Each row below holds a small network's activations on one input, seen along a few directions.
In each table, some parts of the input vary, and every possible input appears once, in random order.
Descriptions start from the smaller parts, as in this example, which fits no table here: values(2) and (point or ring(9) or (line(4) and ring(8))).
Shared parts are said once, and a part with two or three values counts as separate values.

Other details of the inputs vary at random and push rows far along two fixed directions, the same in every table; ignore that.

A family of inputs:
R1: [  4   3   7  -1 -14 -19 -16   5 -18   1  -2]
R2: [-11  -5  -9   1  13   3   9  -9   7   2  -5]
R3: [ 0 -3 -1 -8 17  5 18 -5  5  0  0]
R4: [  6   0  10   8 -14  -2 -17  -3   0  12   1]
R5: [  6  -2   8   7 -13   1 -18   0  -4  12  -4]
R6: [-1 -5 -2 -6 18 -2 15  0  6 -6  4]
R7: [  7   1  11   7 -12   0 -18  -1  -2  14  -1]
R8: [-20  -8  -4   0  14   0   1  -2   4  10  -1]
R9: [ 0 -3 -1 -7 15  3 20 -6  8 -2  1]
R10: [ 12  -5   9   5 -14 -11 -10   6 -16   4   4]
R11: [ -9   2 -16 -17  15  -6   9   0   0 -14   0]
R12: [ -5   1  11  11 -14  -3 -21   1   0  13   5]
R13: [-4 -2 -7 -4 12  4 18 -6 12 -3 -3]
R14: [ 13  -3  10   4 -18  -7  -6   0 -15   8   2]
R15: [ -8   6  -5 -12  21  -6   8   1   3  -9  -3]
R16: [  6  -1   9   0 -12  -8 -22   2 -11  -3  -7]
R17: [ -3  -3 -16 -11   9   4  18  -4   6  -4   2]
R18: [  5  -3   7   9 -15   2 -18  -2  -5  10  -4]
R19: [ 11  -6   9   6 -17   3 -13  -3  -5   7  -6]
R20: [ 14  -6  14   4 -16  -1 -10  -5  -4   4  -2]
R21: [-2 -5 -5 -6 14  8 19 -5  3 -6 -3]
R22: [ -9   4  -7 -12  19  -4   8   3   2 -11  -5]
R23: [-3 -2 -7 -6 14  6 17 -2  8  0 -5]
R24: [  3   1   4   9 -18  -8 -12   1 -11  13   2]
R25: [ 15  -5  15   3  -8  -4 -15   3  -8   4   2]
R26: [ -5   2 -12  -3  10  -2  24  -1   0   0   1]
R27: [-10   4  -9  -8  17  -4   9  -2   3 -16  -6]
R28: [ 13  -3  13   5 -16  -2 -12  -3   0  10  -1]
R29: [  5  -1   9   9 -16  -2 -17  -4   0  10  -2]
R30: [-10   5  -7 -10  16  -7  10  -1   6 -14  -3]
R31: [-2 -7 -6 -5 18  3 15  1  2 -9  0]
R32: [-21  -8  -4   2  11  -3   2  -7   8   8   1]
R33: [ -9   6  -5 -11  18  -8  10   0   6 -11  -1]
R34: [-2 -4 -5 -4 13  7 19 -6  5 -8 -3]
R35: [-20 -10 -13  -6   8  -3   1  -5   3   8   5]
R36: [ -6  -2   7  12 -15   2 -22   2  -5  11   0]
R37: [ -4   1  11  10 -12  -1 -22   3  -2  15   3]
R38: [ 13  -9  11   7 -12  -2 -15   0  -8  -2  -1]
R39: [-2 -6 -4 -5 17 -1 15 -1  7 -9  2]
R40: [ 15  -8   6  -3 -19   0 -12  -3 -10   3   2]
R41: [ 15 116 -23  35 -45  53  19  69  13 -56  31]
R42: [ -1  -8 -13 -12  15   0  15   0   1 -10   6]
R43: [ 15  -6  14   2 -14   2 -11   0  -8   6  -4]
R44: [ -6  -2   7  14 -16   0 -22  -1  -3   9   0]
R45: [-5 -2 -9 -2 12  7 18 -7  9 -5 -5]
R46: [-1 -6 -4 -7 19  2 14  3  3 -7  0]
R47: [-3 -2 -4 -6 16  4 17 -5  8  3 -2]
R48: [  6  -4   0   2 -19  -1 -19  -2  -6   9   2]
Each input here is: line(6) and (values(2) or ring(6)).
Changing only the line(6) part turns R33 into R6. The same change can be made to R15. Which row results?
> R25
Changing only the line(6) part turns R26 into R1. The same change can be made to R13. Which row results?
> R30
Change only the ring(6) part in R4. List by row number the other rows that result.
> R2, R5, R7, R18, R29
Change only the ring(6) part in R47. List by row number the other rows that result.
> R13, R19, R23, R28, R45
Which other rows agree with R36 in the line(6) part? List them by row number.
> R8, R12, R32, R35, R37, R41, R44
Change only the values(2) part in R14. List by row number the other rows that result.
> R40
Change only the values(2) part in R1. List by row number the other rows that result.
> R11
